Here are a small network's activations along a few directions, averaged over the inputs that share one value of a field.
Values that are neighbours, or in one group, have similar rows; names and order tell nothing.
In the rows, 500 means zero.
Random noise pushes rows far along 6 fixed directions. That doesn't count. These rows show it; they differ only by the noise:
[537 275 597 343 222 530 473 442 699 674 265 530 355 444 185 470 669 690
 471 501 578]
[653 612 446 320 499 493 586 385 573 495 550 385 364 435 471 476 734 571
 469 642 630]
[525 498 462 434 260 524 377 445 588 511 376 492 379 584 241 615 596 688
 303 399 478]
[482 519 282 183 657 663 541 624 468 474 619 544 316 492 437 456 523 551
 467 517 734]
[603 444 307 203 540 676 482 469 549 543 625 477 273 314 414 380 637 566
 530 561 765]
[604 434 522 555 431 520 509 318 612 577 523 400 487 165 498 276 713 462
 704 592 504]
[372 705 111 747 433 646 265 584 115 146 594 524 567 420 190 652 241 354
 514 294 281]
[574 672 484 608 443 411 598 391 424 378 470 380 553 381 393 508 630 423
 609 632 397]


Mutev, 22 values:
f7: [430 532 640 452 537 452 439 501 704 585 469 502 551 687 742 512 668 689
 332 402 539]
f3: [486 483 514 685 422 502 406 446 545 508 444 492 593 363 422 434 539 440
 561 426 294]
f17: [663 481 655 689 375 425 469 221 575 621 475 381 572 353 433 429 619 408
 533 500 310]
f18: [470 611 595 701 656 372 615 458 366 424 602 466 655 528 755 495 359 272
 561 531 317]
f4: [454 270 753 527 508 405 728 598 556 631 334 603 570 511 555 402 387 408
 692 641 525]
f6: [672 468 428 230 422 585 396 396 698 592 547 438 271 490 505 487 743 727
 315 489 739]
f1: [505 547 516 617 344 443 399 449 456 395 397 457 555 502 419 621 524 584
 519 465 477]
f20: [338 422 490 301 658 600 440 651 672 680 569 637 381 755 614 415 420 677
 243 258 548]
f16: [540 226 446 358 549 622 474 584 526 620 544 570 412 305 567 361 434 512
 683 604 767]
f5: [294 421 591 598 500 482 432 628 541 527 430 604 646 597 606 520 416 567
 496 375 453]
f19: [501 481 175 480 608 718 261 540 385 399 784 514 443 345 664 470 349 489
 541 427 706]
f21: [585 498 594 659 493 402 572 431 464 480 466 404 641 293 604 426 603 388
 735 701 529]
f11: [501 615 525 869 412 410 323 344 515 428 593 409 677 494 825 576 411 442
 485 401 279]
f2: [594 607 458 565 535 454 414 411 470 444 672 447 476 600 711 596 439 452
 323 469 439]
f12: [398 685 720 585 636 337 611 540 661 565 442 475 639 805 715 507 579 539
 278 413 274]
f13: [855 762 491 371 547 425 567 165 620 552 705 248 322 483 597 497 791 566
 341 658 574]
f22: [560 351 737 589 367 425 336 356 845 737 491 458 513 574 890 461 600 666
 323 394 441]
f9: [673 314 403 493 501 669 395 364 443 584 702 492 381 167 443 317 449 370
 637 489 602]
f15: [449 284 568 694 488 520 439 525 501 553 512 558 595 338 640 378 336 359
 671 476 414]
f8: [311 583 632 366 796 397 794 708 570 536 465 596 595 772 746 452 532 538
 513 581 583]
f14: [543 372 630 391 578 480 573 482 553 629 528 536 445 557 578 456 471 479
 436 510 544]
f10: [504 514 410 397 494 649 313 442 676 579 608 504 383 534 586 430 610 673
 318 305 555]
The values of Mutev form a ring.
- Fewest steps between f4 and f11? => 3
- A walk along Mutev starts at f17 and steps to its neighbour f9. Put f7, f18, f6, f16, f19, f14, f10 in the order it reaches them. => f14, f18, f16, f19, f7, f6, f10
- List every value one step from f20, in the order listed. => f12, f13
- List every value one step from f5, in the order listed. => f1, f21
